A small network was shown many inputs. Here are its activations along a few directions, one row for each input.
Each table varies a few parts of the input and shows all the possible inputs, shuffled.
A made-up example of a description, with smaller parts first: one of 4 places along a line, together with either a single point or one of 9 places around a ring or (one of 3 separate values, together with one of 8 places around a ring).
Shared parts are said once, and a part with two or three values counts as separate values.

Other details of the inputs shift rows strongly along two fixed directions, in all tables alike. That doesn't count.

A family of inputs:
r1: [ 13   1  -2 -23  16  11 -20   3 -12  14   8  -4]
r2: [ 17   7 -53  19  26  16 -14  -6  -1  19 -12  -4]
r3: [  6  27 -15 -32  35  21  -7 -19  -5   6 -12  10]
r4: [-25 -11  17  37 -22 -25  16  19  17  30   8 -29]
r5: [-21  22  20  38  -2  12  37  35   8   1 -15   3]
r6: [-28  48  28  12  12  11  21 -11  -8   5 -39 -18]
r7: [  8  15 -13 -24  41  35  -7 -16  -2  -1 -13   9]
r8: [ 22   9 -20  -9  42  18  -7   1 -11 -15 -17  17]
r9: [-30  22  13  40   0 -17  28   5   7  37 -20 -15]
r10: [-18  29  18  41  -1   8  24  39  -1  10  -7  -2]
r11: [ 22 -37  -8 -14 -37 -16 -28 -14  -4  -8  34  -6]
r12: [-27  31  20  41  16  17  15  -1 -20 -16 -41 -10]
r13: [-21  -5  46   2 -13 -36  21  21  -1   7  10  -4]
r14: [ 29 -39  -1 -30 -15 -24 -21  10   4  -3  41   3]
r15: [ 12   9 -18  -5  28  12 -22 -20   2 -21 -20  27]
r16: [ 25  10 -21  -8  38  10 -19   7 -18  -7  -6  10]
r17: [-32 -26  37   0 -18  -8  14  34  -6   1  24 -27]
r18: [ 11 -56 -40  -3 -24  -8   3  -1  25   3  26  -7]
r19: [-30 -33  32  16 -27 -25  10  24   6 -27   5  -2]
r20: [-24  39  28  24  16 -16   0   3 -16   4 -37  12]
r21: [-24 -22  34   9 -36  -9  14  21  -8  -6  14 -38]
r22: [ 21  39 -30  -7  17  20   4  -9  12  10  -9  30]
r23: [-13  57  19  32  10   5  28  18  -4  28 -26  13]
r24: [-31 -14  34  28 -18 -26   1  29  -6 -17   1  -8]
r25: [-12  36  28  37  -5   1  19  34   4  23  -7  -1]
r26: [  7 -35  -9 -31 -28 -30 -19 -14  18 -21  26  19]
r27: [  8 -53 -10 -39 -15   6  -4   7   4 -13  35  -3]
r28: [ 14  10 -12  -6  -5  -3 -16 -30 -17   1  -5   8]
r29: [ 20  16 -13 -13  44  18  -7 -12   1 -12 -14  20]
r30: [  9   5  -6 -32  14   5  -9  -9 -14  16   5   7]
r31: [ 16  10  -8 -21  -4   4  -8 -22 -16  10  -6  -4]
r32: [ 19 -39  -4 -17 -27 -28 -34   2   3 -11  30  10]
r33: [  9 -50 -31  -8 -23  -7   2 -14  37   6  30  -4]
r34: [ 28  21 -16 -12  14  21 -24 -17 -20   9 -15  -9]
r35: [-36  -8  15  24 -23 -26  33   3  32  21   4 -19]
r36: [ 15 -34  -4 -43 -15 -26  -4  -5  18 -13  37  12]
r37: [ 18  14 -28   9  16  20 -26 -18 -27 -12 -13   2]
r38: [ 12  -1 -10 -18   4  24  -4 -25   2 -11  -7  -6]
r39: [ 19   8 -20  -1   3  22   8   0  21   0   6  24]
r40: [  6 -10 -10 -18 -21  -8 -10 -31   4 -15  12   4]
r41: [ 18  12 -24  -9  22  35  -6 -16 -18 -11 -27  -5]
r42: [-29 -24  38  16 -37 -13  18  -5  12 -21  13 -15]
Each input here is: one of 6 places around a ring, together with either one of 2 separate values or one of 5 places around a ring.
- The inputs of r3 and r7 match in every part but the place on the ring of 6. If r36 is changed in the same way as r3 into r7, which row does it become? => r29
- The inputs of r30 and r1 match in every part but the place on the ring of 6. If r23 is changed in the same way as r30 into r1, which row does it become? => r25
- Start at r31 and move only the place on the ring of 5, one step at a time. The first step leads to r30. Which rows follow, in order? => r13, r20, r28
- List by row number the other rows that have the place on the ring of 6 in common with r8. => r5, r12, r18, r19, r27, r41
- Change only the choice among 2 separate values in r33. List by row number the other rows that result. => r39

A family of inputs:
r43: [ 18   6 -39  -6  18  17   0 -17   6   9  -1  13]
r44: [ 26  -8 -28   1  -6   8 -17  -6  10  11   9  -2]
r45: [ 12 -23 -20 -10 -15   4   0  -4  25   2  22   2]
r46: [-15   5  11  31 -11  -8  14  11   4  16   2 -16]
r47: [-10 -31  11  -2 -26 -12 -10   9  -7 -11  21 -13]
r48: [-20 -13  39  -9 -37 -21  23   5   9 -10  18 -11]
r49: [-24  24   5  33   6   4  24  -1   0  17 -27 -11]
r50: [ 14  24 -24   6  29  19   3  -2   6  11  -8  16]
r51: [-10   1  -1  20  -9   4  10  -3  15   8  -2 -14]
r52: [ 21  15 -20   0  24  23 -26 -13 -26  -5 -23   8]
r53: [  2  -4 -12  14  -7  -5   5   0  -1  17   8  -5]
r54: [ -5   4  23  -4   6 -15   2   8  -6   7   1  -5]
r55: [ 14  -3 -16  -3   3   9   1   7  20   7  12   9]
r56: [-17  25   8  26  14  -5   6  -3   7 -11 -27  15]
r57: [ 0  8 -5 16  5 -2  9 12 -2 19  4  3]
r58: [-9  6 19 25 -8 -3 11 27 12 15  2 -9]
r59: [ 21  14 -18 -25  22   3 -24  -9 -11   6   0  11]
r60: [ 21  -5 -45  -4   6  13  -6 -25   3   9   4   6]
r61: [ 20 -12  -4 -23 -24 -13 -14 -12  -7  -4  20  -3]
r62: [-25  35  32   5  18   4  12   9  -6   5 -19   4]
r63: [-21 -26  33  -6 -36 -33   3   8   5   3  24 -22]
r64: [  1  21  -1   4  17  20   4  -3 -12 -19 -21   2]
r65: [ 21   0 -28   5   1   9 -15  -6   6  13   4  -1]
r66: [ 12  -4 -15 -33   7   2 -13 -20   5  -4   7   7]
r67: [ 21 -21 -14 -11 -12   5  -1   8  26   4  24   8]
r68: [  3 -26  -5   6 -28  -2   3  -3  24   3  18 -13]
r69: [ -8 -12 -13   5 -21  -7  13  -2  10   9  -2  -9]
r70: [ 16   8 -12 -25  10   2 -24  -8 -12   6   8  13]
r71: [  3  -6  15  -8 -17 -10  -8  -8  -9   5   6  -3]
r72: [  5 -35  14 -11 -34 -17  -1  21  -4 -19  35  -6]
r73: [ 18 -35 -34 -16 -31 -17  -8  -1   9  11  24  -3]
r74: [ 23  17 -20   0  16  17 -20 -10 -24 -12 -17   2]
r75: [ -9 -33  12   1 -13  -9   3  -2   1 -16   6 -17]
r76: [-32  16  27  18  17   7  14  11  -4 -11 -25 -12]
r77: [-20  25  23  36   8 -18   5  18  -2  -1 -20  11]
r78: [ 27   3 -20 -11  20  18 -25  -2 -21  -8  -4  16]
r79: [ 21  28 -40   0  27  13  -8   2  -9  20 -21  15]
r80: [ 15 -27  -4 -21  -7   5  -8   5  -1 -18  18  14]
r81: [-12  -5  11   9   0  -5  -6   9 -11  -7  -5 -16]
r82: [-11  23   9   7  33  14   3  12  -8  -9 -24   3]
r83: [-21  -2  21  23 -16 -18  24  28   5  19   6  -8]
r84: [ 15 -37 -28 -20 -23  -6   4  -7  19   4  28   7]
r85: [-10 -20   1  -3  -6  -1  -5  -4  -1 -16   2 -14]
r86: [-23  33  33  16  -3  -1  19  -7 -10  -3 -23 -15]
r87: [ 19  -4 -29 -12   7   6   3   0   9  11   8  17]
r88: [  1 -16   9  -6  11   0   4  11   0 -14   3   0]
r89: [ 17 -14 -21 -26  11  15 -19  -1  -4 -16  12  16]
r90: [ -2  14   1   4  24   7 -11  13 -15  -4 -13  -1]
r91: [ -5 -34  15 -17 -24 -21   2 -14   8  -4  18 -15]
r92: [ -6  39  23   0  15   5  14   4  -8  -3 -18   5]
r93: [  2 -22   6   2  -2  -8  -8   4  -9  -9   2 -13]
r94: [ -6  24   7   0  10   3 -13  -9 -16   9 -13  -3]
r95: [-34  30  34   8   8   3  15   0  -3   3 -20  -5]
r96: [ 26 -27 -11 -42   0  -9 -11 -11   8  -5  25  12]
r97: [ 10  24 -21 -16  27  13 -18 -31  -9   2 -21   2]
r98: [ -4   5   3   4  27  12   3  -4  -6 -13 -21  -2]
r99: [-13   4  16  14  -8   3  10  -1 -11 -20 -10 -15]
r100: [-13 -28  32  -3 -31 -15  19  26   5 -24  26  -8]
r101: [ 20  -6 -35  -1   3  -4 -23 -28   6 -14  -5  21]
r102: [ 11  15 -37  -6  15  15   4  -9   5  10 -19  12]
r103: [ 19  14 -16 -31  26   8 -15 -13  -1   0  -2  16]
r104: [ 22 -27 -24 -10 -17  -8  -8   6  12  10  37   6]
r105: [  6 -13 -21 -12   3  14 -21 -17 -10 -16   1   0]
r106: [-15  -5  16  27 -17 -28  -2   7   5  -6  -2   2]
r107: [ 14   9 -16  -8  23  28 -12 -14 -13 -14 -19  14]
r108: [-14 -38  32   3 -22 -26   8  28   1 -10  23 -16]
r109: [  9   6 -10  10   2   4  -3  12   8  15   6   2]
r110: [-30 -27  33  -8 -41 -23   8  -3   8  -3  23 -18]
r111: [ -5  27  -9  27  15   4   8   1  -9  23 -25  -4]
r112: [-17  26  29  17  17  -8   7  -1 -13  11 -26 -15]
r113: [-15   9   4   8  -3  -4  25  21  11  13  -9   2]
r114: [ 34  12 -18 -28   7   3 -20 -11 -14  -1   8  15]
r115: [-18  34  36   7  14   5  16   7  -7   5 -22   7]
r116: [ -3  18 -10  15  14  14  13  -4  10   9  -9   2]
r117: [ -7 -18   9   3 -14   4  -2  -5  -7 -15  -1  -7]
r118: [  4  -2 -16 -13  16  20 -13  -9  -7 -16  -5   9]
r119: [-21  24  19  31   6  12  23  12  17   9 -20 -10]
r120: [ -9  14  30   2  -4  -8   3  10 -12   8  -4   2]
r121: [ -6 -26  11   2 -22 -29   3  12  21 -15  21  18]
r122: [ -7   0  -7  18  -6   2  11  -8  10   8   3 -10]
r123: [-19 -18  32  -4 -34 -16   9  -7   3  -2  11 -12]
r124: [ -4  16  10  -7  23   3   5 -14  -1   1 -18   0]
r125: [ -7  -1   8   1   5   3 -10  16 -14  -7   3   0]
r126: [ 21 -24 -11 -39 -16   0 -13 -22   5  -7  21  15]
r127: [-19  28  11  27  18   7  29  16   4  16 -16   3]
- The inputs of r78 and r107 match in every part but one. If r79 is changed in the same way as r78 into r107, which row does it become? => r102
- The inputs of r48 and r114 match in every part but one. If r45 is changed in the same way as r48 into r114, which row does it become? => r109
- Describe the family of inputs behind these rows. => one of 5 places around a ring, together with either a single point or one of 6 places along a line or (one of 2 separate values, together with one of 5 places along a line)
- Change only the place on the line of 6 in r53. List by row number the other rows that result. => r44, r46, r65, r73, r111
- Start at r112 and move only the place on the line of 5, one step at a time. The first step leads to r63. Which rows follow, in order? => r94, r71, r61
- Change only the choice among 2 separate values in r96. List by row number the other rows that result. => r88

A family of inputs:
r128: [ -6   0  13  19   5  -2  -2  -5  -7 -11  -8 -11]
r129: [ -1 -19  12 -11 -10   1   2  18   1 -18  12  -8]
r130: [  8 -26   2 -20 -24 -26 -16  10   0  -5  31  10]
r131: [-13  14  17   0   2  -9  -5   0  -9  16  -7 -10]
r132: [-6 16 26  2  6 -4  6 -5 -7 11 -8 -9]
r133: [  9 -34 -23  -9 -36 -16   8  -7  15   7  24  -5]
r134: [-1 14 25  5  5 -9  4  9 -8 -3 -4  8]
r135: [ 26  13 -43  -4   4  22 -11 -24   5  11  -4  13]
r136: [-14  18  24  -6   7  -2   7   0   3   3 -10 -11]
r137: [-23  11  13   5  -1   5  14 -12  -6  -5 -16  -4]
r138: [ -7 -12  10 -10 -26  -7   5  -8   5 -12   6 -12]
r139: [-13   6   2  35   1   8   7   6  14   5 -10  -5]
r140: [-13   9  15  13   6   2  -4  21 -20  -1  -8  -9]
r141: [  3 -25  -9   3 -12  -5  12  22   7   5  17  -6]
r142: [ 27  16 -42 -14  26  10  -8 -18   4  24  -5   9]
r143: [ 16 -33 -16 -15 -23 -25   5  12  19   5  34  13]
r144: [ 19  16 -32 -10   8  11 -26 -27 -20   3 -15   6]
r145: [-18   7  10  25   5  -4  -9   2 -11  -4 -17 -12]
r146: [ 17   7 -23 -33  26  16 -15 -27  -4   4  -4  14]
r147: [ -9  17  18  13  -5   0   9 -11 -13  -1 -15 -11]
r148: [  3  -8   2   1 -16 -10   7  15  20   6  24  14]
r149: [ -4   7  21  12   9   7   5  15 -17  -6  -7  -8]
r150: [ -8  -5  -9  28   2  -3  10   5   9   7 -14  -8]
r151: [  2 -20  -3   5 -17   6   7  21  12   3  24  -1]
r152: [  0 -51  -9 -17 -21 -10  -8 -10  11 -23  28   0]
r153: [ 25  20 -16 -22  26  12 -17  -8  -4 -11 -13  25]
r154: [-19   3  16   4  14  12  11  15 -10 -11  -9  -2]
r155: [-15   7  15  17   7   3   3   1   2 -16 -20 -11]
r156: [ 29  17 -37 -15  20  20 -14 -19  10  22   2  14]
r157: [-16  12  21   0  11  -3  12   8  -2  -7 -10  15]
- The inputs of r150 and r143 match in every part but one. If r139 is changed in the same way as r150 into r143, which row does it become? => r148
- Describe the family of inputs behind these rows. => one of 5 places around a ring, together with either one of 2 separate values or one of 4 places along a line
- List by row number the other rows that have the place on the ring of 5 in common with r151. => r129, r140, r141, r149, r154
- Change only the choice among 2 separate values in r133. List by row number the other rows that result. => r135
- Change only the place on the line of 4 in r146. List by row number the other rows that result. => r131, r132, r136
